Each row below holds a small network's activations on one record, seen along a few directions.
Records have a field called NULU. Each example row is followed by its value.
The largest differences between rows may come from other fields.
In the rows, 500 means zero.
Strong random noise was added to every row along 2 fixed directions; ignore it. To show where, here is one row again and again, with new noise each time:
[512 649 520 486 581 501 596 518 378 509 520 469 637 634 562 692 495 583
 584 680 567 395 461 552]
[435 268 461 533 487 664 492 520 484 294 467 682 522 355 561 557 382 489
 319 298 319 486 463 367]
[485 559 330 615 402 607 660 641 480 430 617 775 474 461 536 473 419 604
 290 286 430 460 525 379]
[462 426 380 584 432 636 588 592 486 366 554 746 489 407 546 502 400 553
 291 276 375 474 500 366]

[491 457 665 395 669 475 424 412 407 488 393 309 651 577 547 739 511 468
 685 756 529 443 424 601]	dapin
[474 526 591 429 575 418 540 475 421 561 456 412 557 553 463 578 525 550
 657 614 533 489 496 624]	petaf
[486 355 502 462 436 484 447 463 585 485 472 505 373 388 427 345 499 482
 458 316 451 607 539 506]	rozi
[459 377 516 500 497 518 523 514 482 424 476 562 520 431 514 531 446 494
 445 428 411 484 485 484]	kuze
[446 283 733 313 615 416 391 349 482 486 339 302 505 463 430 555 524 483
 711 573 496 573 484 649]	rozi
[563 899 328 557 367 294 749 648 533 829 681 559 353 627 321 238 621 703
 587 400 680 601 652 636]	petaf
[540 655 446 533 418 460 557 571 573 604 617 548 424 555 450 380 558 546
 502 476 580 528 581 492]	lib
[425 163 460 540 442 655 445 541 563 302 461 718 424 261 512 447 376 440
 263 153 266 557 497 340]	sim
[505 642 289 635 350 549 665 662 538 521 656 771 398 470 479 356 457 614
 294 255 506 501 571 409]	dapin
[495 591 503 478 472 405 642 555 490 589 574 526 460 550 438 456 525 618
 565 468 563 510 556 569]	fone
[503 526 382 618 489 592 558 562 441 388 516 655 517 447 616 561 409 483
 292 437 407 408 437 386]	buse
[444 555 678 351 637 320 613 482 398 697 438 356 547 609 335 569 580 657
 863 612 612 578 564 741]	gir
[490 548 518 485 506 468 601 535 463 539 544 500 523 541 469 535 499 573
 568 499 538 491 540 542]	lib
[527 438 608 386 558 396 327 357 572 569 391 259 509 510 441 457 615 416
 689 666 551 602 473 617]	buse
[537 781 365 589 437 478 726 653 447 591 665 635 509 609 501 500 500 648
 457 481 591 437 547 498]	sim
[504 399 543 475 540 501 430 441 486 444 437 402 573 481 547 578 485 414
 512 578 457 470 445 517]	kuze
[460 436 684 378 594 373 467 419 440 552 422 277 565 587 460 601 540 537
 746 656 587 497 495 641]	fone
[568 457 563 434 498 463 312 359 626 548 447 302 456 495 471 390 587 383
 579 595 557 586 496 538]	dimib
[452 393 504 507 494 537 532 552 495 482 496 607 465 416 457 485 456 529
 462 332 406 544 533 476]	gir
[427 287 514 524 512 589 521 534 447 359 432 648 466 339 527 528 395 478
 363 301 326 498 466 407]	dimib

Here are new rows. What is NULU for each?
[558 494 511 477 497 515 324 401 582 482 475 365 544 512 550 512 545 369
 506 664 519 492 436 500]	buse
[472 434 463 522 477 570 515 524 504 420 510 613 491 427 514 503 444 525
 405 382 451 509 497 447]	dapin
[487 450 452 509 439 523 478 493 542 482 490 576 428 422 480 393 483 498
 420 352 442 549 518 491]	petaf
[412 310 515 539 565 672 495 521 390 258 414 690 561 358 620 677 347 478
 322 397 333 422 404 365]	dapin
[573 413 427 535 437 556 305 402 653 428 502 422 479 455 552 388 534 299
 374 556 479 520 481 391]	kuze
[607 860 339 591 442 480 583 572 523 624 664 508 526 699 532 461 583 544
 481 681 683 425 534 476]	dapin
[496 855 358 587 416 466 833 724 399 648 703 748 480 629 452 470 504 755
 485 405 587 445 597 525]	gir
[462 541 559 466 579 516 621 541 364 459 497 541 616 573 542 692 459 599
 564 582 507 409 471 539]	sim
[445 269 682 349 631 452 413 384 477 482 347 337 557 451 428 588 514 482
 702 536 467 593 479 612]	sim
[515 542 523 435 534 395 507 453 491 587 456 388 503 551 448 482 560 534
 626 558 550 550 504 619]	buse
